Each row below holds a small network's activations on one input, seen along a few directions.
Each table varies a few parts of the input and shows all the possible inputs, shuffled.
A made-up example of a description, with smaller parts first: one of 5 places around a ring, together with either a single point or one of 9 places around a ring or (one of 2 separate values, together with one of 6 places along a line).
Shared parts are said once, and a part with two or three values counts as separate values.

Other details of the inputs shift rows strongly along three fixed directions, in all tables alike. That doesn't count.

A family of inputs:
row 1: [  3  -3  18  19 -22 -27 -15  22 -17  14 -63]
row 2: [-19  46 -14  -8  24  44  49 -42  -8 -23 -14]
row 3: [ 22  14  14  22 -37 -20 -14  37  -5  -4 -39]
row 4: [ 37  16  13 -11 -17 -34  -2  26 -12  21 -38]
row 5: [ 29 -76 -53  43  16 -13 -17  63  23  93  33]
row 6: [ 19  15   9 -13 -12 -18  -1  47 -12  16 -46]
row 7: [-13  46 -19  -9  18  29  55 -56   0 -26 -11]
row 8: [ 20  25  16  17 -24 -15 -29  37   1   5 -41]
row 9: [ 29  23  10  -3 -16 -34 -10  25 -24  26 -34]
row 10: [ -1  44 -23  -8  18  29  39 -67 -13 -21  -7]
row 11: [ -1  35 -17 -19  19  52  44 -55  -7 -25 -16]
row 12: [  6  42 -15 -12  26  30  40 -61 -11 -26  -9]
row 13: [-16  42   1  -5   1  33   8 -47  12 -49 -12]
row 14: [ 20  23  15  21 -28 -15 -26  38  -6   3 -38]
row 15: [-20  43 -27 -13  19  45  42 -48 -10 -27 -17]
row 16: [ 35 -72 -43  48  17 -37  -6  55  33  92  42]
row 17: [ -9  39 -12 -14  10  50  55 -59  -2 -19 -12]
row 18: [-14  42   1   0  -5  34  10 -46   5 -47 -13]
row 19: [  2   1  20  20 -15 -25 -19  24 -22  14 -62]
row 20: [ 17 -98 -44  72  19 -31 -27  53  38  89  11]
row 21: [-55 -57  40 -68  -1  -4 -27 -16  -7 -27  86]
row 22: [-59 -53  65 -57 -12 -26 -64   4  12 -53  84]
row 23: [ 31  10  14 -16 -22 -14  -1  36 -12  23 -43]
row 24: [  3  40 -21  -9  14  42  40 -70 -14 -16  -8]
row 25: [-14  43   0   1   7  35   5 -42   7 -45 -11]
row 26: [  9  35 -15 -19  12  42  47 -70  -4 -23 -10]
row 27: [-11  40   0   8  -6  35  24 -47  -5 -57 -14]
row 28: [  6  23  69 -18 -53 -45 -53  56 -28 -21 -37]
row 29: [ 20  26  15  15 -22 -17 -30  38   4   4 -42]
row 30: [ 23  14  15  23 -33 -20 -13  39  -8  -6 -40]
row 31: [ 20  21  14  12 -31 -19 -25  34  10   3 -43]
row 32: [ 37  15  12 -12 -20 -34   0  26 -10  20 -38]
row 33: [-14 -75 -70  68  60  30  11 -29  41  44  41]
row 34: [-60 -49  58 -72   4  -3 -19 -18  -8 -34  91]
row 35: [-10  42   1  11  -1  35  15 -40  -8 -50 -11]
row 36: [ 21  21  14  13 -29 -18 -26  35   9   4 -43]
row 37: [ 21  17  11  -9 -22 -13 -10  36 -24  28 -40]
row 38: [ 41  12  17 -13 -23 -23  -2  25 -14  26 -38]
row 39: [-27  29 -10  13  16  38  30 -69 -14 -36 -41]
row 40: [ -3 -60 -91  40  61  46  40 -16  48  39  58]
row 41: [ 34 -69 -39  50  26 -37 -13  60  25  93  46]
row 42: [ -9  38 -25 -14  10  52  44 -62  -9 -20 -14]
row 43: [-10  39   0  12   2  35  21 -40 -11 -56 -13]
row 44: [-60 -48  49 -61  16 -27 -24  -5  -6 -33  92]
row 45: [ 22  22   9  20 -33 -16 -20  32   6   6 -44]
row 46: [ 10  36 -14 -15  20  43  43 -67  -9 -22  -9]
row 47: [ -6  41 -24 -16  23  30  47 -54  -1 -33 -14]
row 48: [-42 -55  48 -67  16 -25 -31 -17  -8 -35  94]
row 49: [ 18  22  13  -4 -16 -35   5  37 -10  21 -38]
row 50: [-12 -53 -93  46  63  44  29 -13  34  46  62]
row 51: [-64 -53  73 -61  -8 -28 -71   7   6 -57  89]
row 52: [ -8  43 -11  -9  20  51  48 -54 -10 -17 -11]
row 53: [ 12  18  15  -8 -21 -21   7  45  -8  23 -42]
row 54: [-56 -56  68 -45 -12 -25 -53   9 -11 -64  87]
row 55: [ 11  16   3 -11 -25 -21  -2  42 -13  21 -45]
row 56: [  7  -1  22  16 -18 -27 -17  20 -10  18 -63]
row 57: [ 12  26  34 -31 -21 -27 -12  50 -26   1 -50]
row 58: [-12  43 -32 -10  15  29  45 -59  -4 -27 -14]
row 59: [ 32  18  14  -6 -22 -23 -11  24 -27  31 -35]
row 60: [-11  41   0   7  -7  35  19 -46  -3 -54 -13]
row 61: [ 17  26  14  -1  -9 -34   1  39 -16  22 -36]
row 62: [ 19  14   9 -14 -16 -19   0  46  -9  16 -46]
row 63: [ 33  18  24  -5 -21 -24   1  26 -18  33 -33]
row 64: [ 21  20  15  21 -31 -18 -23  37  -6   1 -39]
row 65: [-12  46 -29  -9  21  29  40 -55 -10 -27 -14]
row 66: [-58 -54  68 -45 -13 -24 -55   7 -10 -63  87]
row 67: [ 22  17  21  -8 -20 -15   2  37 -15  30 -39]
row 68: [  3  42 -11  -8  13  42  53 -69  -6 -15  -7]
row 69: [ 20  23  15  16 -26 -17 -28  36   4   5 -42]
row 70: [ 11 -56 -94  50  55  46  37 -45  37  55  69]
row 71: [-12 -53 -82  46  64  44  40 -13  42  45  64]
row 72: [ 11  17   4 -10 -22 -20  -4  43 -15  21 -44]
row 73: [ 12  19  15  -7 -19 -21   6  46 -10  23 -42]
row 74: [-58 -53  67 -51 -19 -26 -61   6   1 -54  85]
row 75: [ 29 -67 -51  74   6 -15 -29  63  44  69  30]
row 76: [  8 -54 -95  49  54  29  34 -38  40  50  68]
row 77: [ 20  21  14  14 -33 -19 -25  34   8   5 -42]
row 78: [ 30  13  15 -13 -15 -12  -5  38 -18  24 -42]
row 79: [ 33 -78 -51  78   4 -21 -21  69  38  62  30]
row 80: [  3 -58 -93  42  63  30  38 -23  49  39  63]
row 81: [-13  47 -28  -7  24  29  38 -53 -13 -26 -12]
row 82: [ 30  21  19  -3 -20 -36   4  26 -13  27 -33]
row 83: [ 22  18  16  25 -28 -17 -18  40 -13  -3 -38]
row 84: [-58 -52  69 -47 -14 -24 -59   8  -7 -59  88]
row 85: [ 11 -56 -93  48  51  44  37 -44  39  54  68]
row 86: [ 17 -59 -83  45  66  45  32 -35  36  50  71]
row 87: [ -6  42 -22 -15  27  30  44 -52  -4 -34 -14]
row 88: [-50 -48  54 -60  14 -27 -25 -18  -9 -29  98]
row 89: [-53 -53  44 -66  21 -26 -33  -1  -7 -38  90]
row 90: [  2  40 -11 -10  10  41  54 -70  -4 -15  -6]
row 91: [-48 -61  46 -73   5  -3 -24 -13  -2 -33  86]
row 92: [ 20  23  15  17 -28 -17 -27  36   0   4 -41]
row 93: [ 22  17  14  21 -37 -20 -17  36  -3  -2 -39]
row 94: [  5  -1   6  26 -19 -19  -6  14 -11  16 -65]
row 95: [-14  40   1  -1  -3  32   7 -44   9 -45 -13]
row 96: [ 32  20  25  -3 -18 -23  -1  27 -21  33 -32]
row 97: [ 21  21  14  20 -30 -16 -24  36  -3   3 -39]
row 98: [-63 -51  74 -61  -9 -27 -71   6   5 -57  89]
row 99: [ 21  19  14  20 -35 -19 -21  36  -3   1 -39]
row 100: [-19  36   7  -3 -11  30  12 -47  -1 -56  -5]
row 101: [-61 -50  73 -53 -10 -25 -71  10  -3 -53  89]
row 102: [ 36 -74 -55  47  18 -35 -16  52  27  91  41]
row 103: [-13  45 -31 -10  18  29  43 -58  -6 -27 -13]
row 104: [ 14 -94 -39  73  28 -29 -35  58  30  88  15]
Description of these inputs: one of 4 places along a line, together with either one of 2 separate values or one of 9 places along a line or (one of 3 separate values, together with one of 5 places around a ring).
Changing only the place on the line of 4 turns row 80 into row 89. The same change can be made to row 7. Which row results?
Answer: row 61
Changing only the place on the line of 4 turns row 13 into row 22. The same change can be made to row 60. Which row results?
Answer: row 93
Changing only the place on the line of 4 turns row 27 into row 66. The same change can be made to row 103. Which row results?
Answer: row 65
Which other rows does row 43 become when the place on the line of 9 takes its other values? List them by row number.
Answer: row 8, row 14, row 25, row 28, row 29, row 35, row 83, row 101
Which other rows does row 94 become when the choice among 2 separate values takes its other values? List them by row number.
Answer: row 20
Which other rows does row 85 become when the choice among 3 separate values takes its other values? List them by row number.
Answer: row 26, row 90
Start at row 77 and move only the place on the line of 4, one step at a time. The first step leads to row 95. Which rows follow, in order?
Answer: row 69, row 8
Which other rows does row 88 become when the place on the ring of 5 takes its other values? List them by row number.
Answer: row 44, row 63, row 67, row 71
Which other rows does row 21 become when the choice among 3 separate values takes its other values? List them by row number.
Answer: row 17, row 91

A family of inputs:
row 105: [ -8 -34 -16  25  12  -1 -11 -15  15   0  41]
row 106: [ -7  40  27 -31 -21  -2   9   5 -25 -27 -52]
row 107: [-10 -25 -20  -2  15  18   1   7  19  11  46]
row 108: [-15   0  23 -63  12  -4  17 -55 -17 -12  28]
row 109: [ -7 -38 -13  19   8  14 -14 -15  15   6  37]
row 110: [  0 -39 -10  -9  27   1  19 -17 -12  34  44]
row 111: [-23 -43 -12  15  20  14  -6  -9  15  11  26]
row 112: [  3 -29 -14   8  11  17  -7  -4  22   5  47]
row 113: [  1  59  29 -32 -21  -6   3   6 -20 -28 -34]
row 114: [-35 -17  39 -26  -4  -7 -31 -29  -8 -43  45]
row 115: [ 42  10 -36  66  -1 -14   4  41   8  60 -74]
row 116: [-21 -33 -25   5  28   0   4   3  12   4  34]
row 117: [ -9  40  30 -34 -19   3   3   4 -25 -25 -51]
row 118: [ 29  -9  13  10 -17 -33 -32  49   5  22   2]
row 119: [-12  39  37 -13 -19 -15   0  -9 -24 -31 -53]
row 120: [  3 -30  17  13 -16 -32 -25  45   0  27 -20]
row 121: [-10  23  59 -51 -35 -43 -27  39 -23 -27  -5]
row 122: [ 61  11 -39  69 -20  -8   4  37  10  57 -67]
row 123: [-35  33  -2 -27  22  32  25 -51 -10 -48  -2]
row 124: [ 30 -16  14   7 -25 -28 -26  51   7  23   0]
row 125: [  3 -24 -17  14  15   2  -3  -4  21  -1  51]
row 126: [ 18  83 -83  37  31  90  94 -79  16 -17 -44]
Describe the family of inputs behind these rows.
Answer: either one of 2 separate values or (one of 4 places along a line, together with one of 5 places around a ring)
Which other rows does row 124 become when the place on the ring of 5 takes its other values? List them by row number.
Answer: row 106, row 120, row 122, row 126

A family of inputs:
row 127: [ 38  25  -7  -2 -13  -6  10   2  -8  17 -18]
row 128: [-23 -23 -20  10  27  15   4 -18   9  -2  31]
row 129: [ -47   61  101  -73  -44   -1  -25  -41  -50 -101  -43]
row 130: [ 18  30  -9  10  -5  -4   2  16   6   3 -28]
row 131: [ -27 -109   54  -31  -10  -79  -72   79   -2   32   69]
row 132: [ 19  23  -1  21 -15   5  -9  11  11  -3 -31]
row 133: [ 30  26  -9  -8  -6  -4  11   5  -3  21 -25]
row 134: [-21 -36 -14  25  19  16  -7 -31  14  -9  22]
row 135: [ 26  27  -7  -2  -3  -1  11  13  -5  16 -25]
row 136: [-10 -17 -23  -3  23  18  12 -11  17  -4  41]
row 137: [ 11  22 -12  10  -6  -1   7  17   1   6 -35]
row 138: [-14 -14 -21  14  17  19  -2 -14  23 -11  41]
row 139: [ 25  30  -5  15 -12  -6   3  14   3   1 -21]
row 140: [ 22  19 -10  -6  -7  -1  18   7  -6  25 -32]
row 141: [  9  20  -8  18 -14   2   0  16   1   2 -35]
row 142: [ -8 -13 -17  21  10  18   1 -17  21 -13  48]
row 143: [ -72   24   73  -76  -15   26  -15  -68  -22 -112   29]
row 144: [-13 -27 -15  -7  26  14  17 -27   4  17  34]
row 145: [ 12  15  -6   8  -3  -1  15  13 -10  15 -38]
row 146: [ 18  20  -7  -2  -4   2  17  15  -8  20 -31]
row 147: [ 29  25  -7   8 -13  -3  11  15  -3   5 -21]
row 148: [-17 -26 -14  -1  29  17  16 -20   1  11  34]
row 149: [ 25 -43  66 -34 -46 -86 -71 104 -21  36  21]
row 150: [-17 -24 -24  -4  21  20  17 -10  13  -1  35]
row 151: [-23 -28 -20  12  28   6   4 -26  10  -3  26]
row 152: [ 18  12  -2   1  -2 -11  18  -7 -11  28 -40]
row 153: [-17 -30 -14   1  30   9  16 -28   3  11  30]
row 154: [ -4 -18 -12  24   7  23  -4 -20  26 -15  44]
row 155: [  6  16  -4  24  -9   0  -3   9  -8   5 -39]
row 156: [  6  11  -4  26  -9  -8  -2   1  -7   5 -43]
Describe the family of inputs behind these rows.
Answer: one of 5 places along a line, together with one of 6 places along a line
Changing only the place on the line of 6 turns row 130 into row 133. The same change can be made to row 128. Which row results?
Answer: row 144
Which other rows does row 140 become when the place on the line of 6 takes its other values? List them by row number.
Answer: row 137, row 141, row 143, row 146, row 150
Start at row 154 and move only the place on the line of 6, one step at a time. The first step leads to row 142. Which rows follow, in order?
Answer: row 139, row 147, row 149, row 127

A family of inputs:
row 157: [-40 -34  13 -19  22  36  -8 -25  23 -41  98]
row 158: [ 16  11  35 -33 -20 -31   3  24 -36   2 -28]
row 159: [-64 -42 -26 -58  38  46  18 -60  45 -66  84]
row 160: [-12  37   2   8  -2  26  -2 -12 -18 -26 -36]
row 161: [  9 -63 -16  54  -8 -35 -21  77  22  47  16]
row 162: [ -3  18  42 -22 -45 -38 -47  40 -25 -11 -33]
row 163: [ 37 -30 -87  99  26  -4  11   8  45  60  -9]
row 164: [-46 -38   4 -18  14  24   6 -32  14 -53  98]
row 165: [-48 -55  -2 -13  20  43  -8 -77  13 -41  69]
row 166: [-36 -72  16  -7  -7 -25 -49  46   6   0  68]
row 167: [ 21  39 -28   2  18  27  59 -44 -17  -9 -32]
row 168: [ 17  32  -9 -12   7  12  42 -28 -25 -10 -27]
row 169: [-61 -46  25  -4  15   6  -6 -12  14 -43  65]
row 170: [  1  41   4 -26  10   6  22 -20 -17   7 -32]
row 171: [ 10  51 -12  21   4  50  51 -35  17 -33 -10]
row 172: [ 14  27  15 -23   9 -16  14  -2 -26  -7 -29]
row 173: [ 20  41   5  -4 -24 -17  -9 -13  -4 -28 -17]
row 174: [  7  26  35 -40 -10 -32  -9  20 -25  15 -32]
row 175: [-16 -59  37 -41   5 -52 -44  50  -4  40  51]
row 176: [ 16  19  34 -34  -4 -36  -7  23 -34  -1 -31]
row 177: [ -5  38  -7  19  -2   9  14 -32  -3 -26 -35]
row 178: [ -3 -28  -7 -12  25 -16  -3  10   6  37  30]
row 179: [-18  14  44  -1 -24 -15 -21  33 -15 -23 -39]
row 180: [-46 -47   8 -16  11   5 -42   5   0 -18  72]
row 181: [ 56 -27 -53  74  14  -9  -6  48  48  71  13]
row 182: [ 42 -30 -68  47  31   8  37  16  10  65   0]
row 183: [ 24 -44 -22  12   0 -29  -6  54  12  91  10]
row 184: [ 15  11  50 -47 -40 -44  -8  36 -37  15 -29]
row 185: [  5 -45  31 -31 -19 -56 -33  62  -6  60  22]
row 186: [ 20 -38 -25   7   6 -13  15  22   6  55  20]
row 187: [ 22   4  41 -18 -44  -9 -28   7 -16 -13 -30]
row 188: [ -7  38  -2  26   3   0  13 -38   9 -29 -40]
row 189: [ 50 -21 -81  75  17  20  -5  44  27  68   5]
row 190: [  7  49 -26  -8  10  31  56 -50  -5  14 -31]
row 191: [ 12 -42 -36  70  18 -20 -13  36  34  51   2]
row 192: [ 15  22  44 -27 -47 -36 -47  42 -23 -12 -21]
row 193: [  1  41  -5 -22  -1  19  40 -33 -11  15 -28]
row 194: [-37 -44  15 -50  13   6   9 -29  -8  -8  73]
row 195: [ -8  28  14   3 -16   0 -13  -5 -15 -21 -36]
row 196: [-14  32   4  10 -10  21  10 -11 -13 -33 -36]
row 197: [  53  -16 -101   69   32   32   64    1   26   93  -14]
row 198: [ 15  47  20  -5 -11  21 -11   8  -5 -15 -18]
row 199: [ 29  60 -32  30  12  32  33 -55  25 -22 -16]
row 200: [-60 -30 -15 -12  31  27   1 -70  16 -52  88]
row 201: [  4  42 -24  18  -5   5  14 -42   4 -26 -27]
row 202: [-13  11  68 -18 -38 -46 -54  48 -22 -13 -43]
row 203: [-16  31  21   7  -3  12 -15   7 -15 -20 -42]
row 204: [ -5  45 -51 -10  20  50  44 -20  30 -25 -55]
row 205: [ 16  21  49 -25 -47 -49 -41  40 -19 -17 -17]
row 206: [ 15 -46 -46  62   0 -13  -1  56  27  48  14]
row 207: [-49 -34  -3 -43  58  28  19 -66  -4 -40  86]
row 208: [ 14  51 -34  21  -1  49  36 -31  -1 -27 -25]
row 209: [ 25  31  11   7 -12  38  12 -39   7 -15 -31]
row 210: [-25 -92  36  -4  -9 -24 -58  14   5   6  46]
row 211: [ 13  13  54 -44 -17 -51 -21  43 -39   2 -33]
row 212: [ -4  11  23  13  -9  21   0 -40  -4 -22 -54]
row 213: [ 16  42  21  -7 -15   9 -10  -2   2 -17 -16]
Describe the family of inputs behind these rows.
Answer: either one of 2 separate values or (one of 4 places along a line, together with one of 5 places around a ring) or (one of 5 places along a line, together with either a single point or one of 6 places along a line)
Which other rows does row 187 become when the place on the line of 5 takes its other values? List them by row number.
Answer: row 165, row 209, row 210, row 212
Which other rows does row 180 become when the place on the line of 6 takes its other values? List them by row number.
Answer: row 162, row 166, row 200, row 201, row 206
Which other rows does row 183 become when the place on the line of 4 takes its other values? List them by row number.
Answer: row 185, row 190, row 193
Start at row 181 and move only the place on the line of 5, one step at a time. The first step leads to row 205. Which rows follow, in order?
Answer: row 200, row 177, row 191
